Small tables with named rows and columns. After each table, cells are looked up by row and column.

Ped:
,Vugo,Boboze
Bur,29.625,81.795
Rel,4.283,18.895
Lato,16.917,60.572
Rog,47.645,78.499

What is the Boboze of Rel in Ped?
18.895
What is the Vugo of Rog in Ped?
47.645
What is the Boboze of Rog in Ped?
78.499
What is the Vugo of Lato in Ped?
16.917
What is the Vugo of Rel in Ped?
4.283
What is the Vugo of Bur in Ped?
29.625
What is the Boboze of Lato in Ped?
60.572
What is the Boboze of Bur in Ped?
81.795

Table Dadado
         Mem  Zivinal
Peri    -0.3      0.6
Zetaz   -0.2      0.6
Zugezu  -0.9      0.4
Nof     -0.3      0.6
Sivere  -0.3      0.6
Litubu  -0.8      0.4
Siv     -0.6      0.4
Ton     -0.2      0.7
Lelobo  -0.4      0.8

What is the Zivinal of Zetaz in Dadado?
0.6
What is the Mem of Siv in Dadado?
-0.6
What is the Mem of Ton in Dadado?
-0.2
What is the Zivinal of Zugezu in Dadado?
0.4
What is the Zivinal of Ton in Dadado?
0.7
What is the Mem of Litubu in Dadado?
-0.8
What is the Mem of Lelobo in Dadado?
-0.4
What is the Zivinal of Nof in Dadado?
0.6
What is the Zivinal of Siv in Dadado?
0.4

Table Sog
         Sugesu     Fol  Dorukad   Mulos   Zodu    Vibu
Mukalu    0.247  -0.098    0.208   0.005  0.198  -0.084
Fosakuv   0.341  -0.555    0.222  -0.324  0.217  -0.089
Tus       0.255  -0.191    0.207  -0.069  0.193  -0.082
Nikagev   0.208   0.064    0.192   0.105  0.187  -0.081
Pakura    0.295  -0.420    0.222  -0.234  0.222  -0.090
Neb       0.185   0.190    0.196   0.183  0.189  -0.081
Vek       0.241  -0.127    0.195  -0.015  0.205  -0.086
Refaf     0.083   0.611    0.163   0.475  0.170  -0.076
Vom       0.206   0.119    0.190   0.147  0.197  -0.083

Fol of Refaf: 0.611
Vibu of Neb: -0.081
Vibu of Pakura: -0.090
Vibu of Vom: -0.083
Vibu of Nikagev: -0.081
Mulos of Tus: -0.069
Dorukad of Vom: 0.190
Sugesu of Fosakuv: 0.341
Sugesu of Nikagev: 0.208

Dus:
cols = Simer, Pekofi, Bof, Pag, Vofo, Lemeno, Sokam, Fipug, Kep, Fotoka
Kalebim: [184, 128, 143, 86, 154, 94, 140, 93, 74, 85]
Sefadul: [132, 129, 159, 103, 144, 128, 140, 76, 104, 104]
Zile: [127, 129, 105, 133, 140, 98, 155, 87, 161, 135]
Vadodom: [174, 134, 165, 85, 148, 127, 153, 95, 78, 85]
Bis: [164, 155, 154, 141, 163, 90, 140, 47, 102, 112]
Kud: [138, 151, 145, 141, 141, 108, 157, 80, 150, 116]
Viteri: [195, 130, 129, 74, 174, 107, 160, 112, 79, 108]

Bis, Bof => 154
Kalebim, Vofo => 154
Kud, Sokam => 157
Vadodom, Bof => 165
Vadodom, Lemeno => 127
Zile, Vofo => 140
Kud, Pag => 141
Bis, Fotoka => 112
Vadodom, Kep => 78
Viteri, Pekofi => 130
Vadodom, Pekofi => 134
Kalebim, Pag => 86
Kalebim, Fipug => 93
Row with the largest Fipug: Viteri

Table Pim
,Zipaf,Fosagi
Zigimob,-22.776,8.797
Rali,-23.056,59.916
Tal,-10.285,-15.845
Zusok,28.734,14.595
Takuda,-49.464,8.368
Ras,-72.750,34.645
Nid,18.462,-52.717
Digipo,18.588,-63.351

What is the Fosagi of Takuda in Pim?
8.368
What is the Zipaf of Tal in Pim?
-10.285
What is the Zipaf of Digipo in Pim?
18.588
What is the Zipaf of Nid in Pim?
18.462
What is the Fosagi of Rali in Pim?
59.916
What is the Fosagi of Zigimob in Pim?
8.797
What is the Fosagi of Ras in Pim?
34.645
What is the Zipaf of Zigimob in Pim?
-22.776
What is the Fosagi of Tal in Pim?
-15.845
What is the Fosagi of Zusok in Pim?
14.595
What is the Zipaf of Ras in Pim?
-72.750
What is the Zipaf of Zusok in Pim?
28.734
Which row has the largest Fosagi? Rali

Mig
|  | Kal | Fen | Disetub | Ket | Kud | Gimuge | Nebi |
|---|---|---|---|---|---|---|---|
| Rala | 3.6 | -1.2 | 0.0 | -0.1 | -0.9 | -1.5 | 2.0 |
| Fiz | 4.6 | -1.8 | -4.9 | 0.1 | -1.5 | -1.8 | 0.1 |
| Tozib | 1.4 | -1.2 | 4.4 | 1.0 | 0.1 | -1.8 | 3.0 |
| Nurer | 7.9 | -1.4 | 3.6 | -6.8 | 2.5 | 4.5 | -5.6 |

What is the Disetub of Nurer in Mig? 3.6
What is the Nebi of Rala in Mig? 2.0
What is the Nebi of Nurer in Mig? -5.6
What is the Kal of Rala in Mig? 3.6
What is the Gimuge of Tozib in Mig? -1.8
What is the Fen of Tozib in Mig? -1.2
What is the Kal of Tozib in Mig? 1.4
What is the Fen of Rala in Mig? -1.2
What is the Ket of Fiz in Mig? 0.1
What is the Kud of Nurer in Mig? 2.5
What is the Kal of Nurer in Mig? 7.9
What is the Disetub of Rala in Mig? 0.0
What is the Kud of Rala in Mig? -0.9
What is the Disetub of Fiz in Mig? -4.9
What is the Fen of Nurer in Mig? -1.4
What is the Gimuge of Fiz in Mig? -1.8
What is the Nebi of Tozib in Mig? 3.0
Row with the largest Kal: Nurer

Table Zuzel
|  | Vebesoz | Zuketo |
|---|---|---|
| Dunerip | 84.67 | 23.52 |
| Mes | 8.15 | 54.85 |
| Nit | 79.24 | 23.53 |
| Kimifum | 84.34 | 67.76 |
| Mul | 9.55 | 65.48 |
| Sare | 93.97 | 43.51 |
| Meguf | 92.19 | 36.99 |
| Perepe | 82.26 | 74.46 |
| Vapuvap | 21.71 | 78.91 |

Zuketo of Dunerip = 23.52
Zuketo of Mes = 54.85
Vebesoz of Perepe = 82.26
Zuketo of Kimifum = 67.76
Vebesoz of Mul = 9.55
Vebesoz of Vapuvap = 21.71
Which row has the largest Zuketo? Vapuvap

Table Tuguku
           Tul   Zava  Tebisi  Tusad
Didozed  0.368  0.306   0.354  0.116
Piz      0.610  0.602   0.325  0.322
Duveg    0.595  0.437   0.511  0.497
Zet      0.644  0.787   0.616  0.417
Zun      0.370  0.420   0.318  0.508
Rudo     0.590  0.526   0.374  0.503
Mif      0.802  0.411   0.212  0.468
Mano     0.109  0.490   0.407  0.450
Vap      0.853  0.569   0.408  0.118

Zava of Rudo: 0.526
Tul of Rudo: 0.590
Tebisi of Rudo: 0.374
Tusad of Zun: 0.508
Tul of Didozed: 0.368
Tusad of Mano: 0.450
Tebisi of Piz: 0.325
Tul of Mano: 0.109
Tul of Zun: 0.370
Zava of Mif: 0.411
Tul of Vap: 0.853
Zava of Mano: 0.490
Tusad of Didozed: 0.116
Tusad of Vap: 0.118
Tebisi of Mano: 0.407
Tebisi of Mif: 0.212
Tusad of Mif: 0.468
Tebisi of Didozed: 0.354
Tul of Piz: 0.610
Tusad of Rudo: 0.503
Which row has the largest Zava? Zet

Table Ror
|  | Zoda | Zire |
|---|---|---|
| Zonilav | 519 | 791 |
| Vor | 616 | 638 |
| Poreg | 525 | 933 |
| Zubab | 653 | 657 |
| Tuga | 570 | 762 |
| Res | 537 | 714 |
| Kefo | 640 | 874 |
| Zemetel | 209 | 697 |

Zire of Zemetel: 697
Zoda of Res: 537
Zoda of Tuga: 570
Zire of Res: 714
Zire of Vor: 638
Zoda of Zonilav: 519
Zoda of Zubab: 653
Zoda of Kefo: 640
Zoda of Vor: 616
Zire of Kefo: 874
Row with the largest Zoda: Zubab

Bif =
|  | Vima | Nagonas | Sobif | Tev | Zada | Geda |
|---|---|---|---|---|---|---|
| Las | 58 | 61 | 49 | 65 | 59 | 57 |
| Momiki | 18 | 37 | 66 | 61 | 51 | 62 |
| Bado | 36 | 46 | 62 | 65 | 50 | 65 |
| Fil | 33 | 45 | 63 | 66 | 50 | 66 |
| Bize | 52 | 66 | 41 | 58 | 66 | 63 |
| Les | 12 | 39 | 59 | 49 | 62 | 48 |
| Mik | 68 | 67 | 87 | 63 | 36 | 80 |
| Kopu | 60 | 61 | 51 | 66 | 58 | 57 |
| Gove | 53 | 66 | 43 | 58 | 66 | 62 |
| Zukozos | 41 | 48 | 60 | 65 | 52 | 63 |
| Pip | 74 | 76 | 89 | 35 | 58 | 94 |
| Sima | 65 | 76 | 71 | 46 | 59 | 83 |
| Vipobo | 71 | 77 | 85 | 38 | 59 | 92 |
| Veke | 65 | 75 | 71 | 48 | 60 | 81 |

Mik, Nagonas -> 67
Vipobo, Vima -> 71
Veke, Sobif -> 71
Las, Sobif -> 49
Las, Vima -> 58
Bado, Tev -> 65
Mik, Zada -> 36
Veke, Vima -> 65
Fil, Tev -> 66

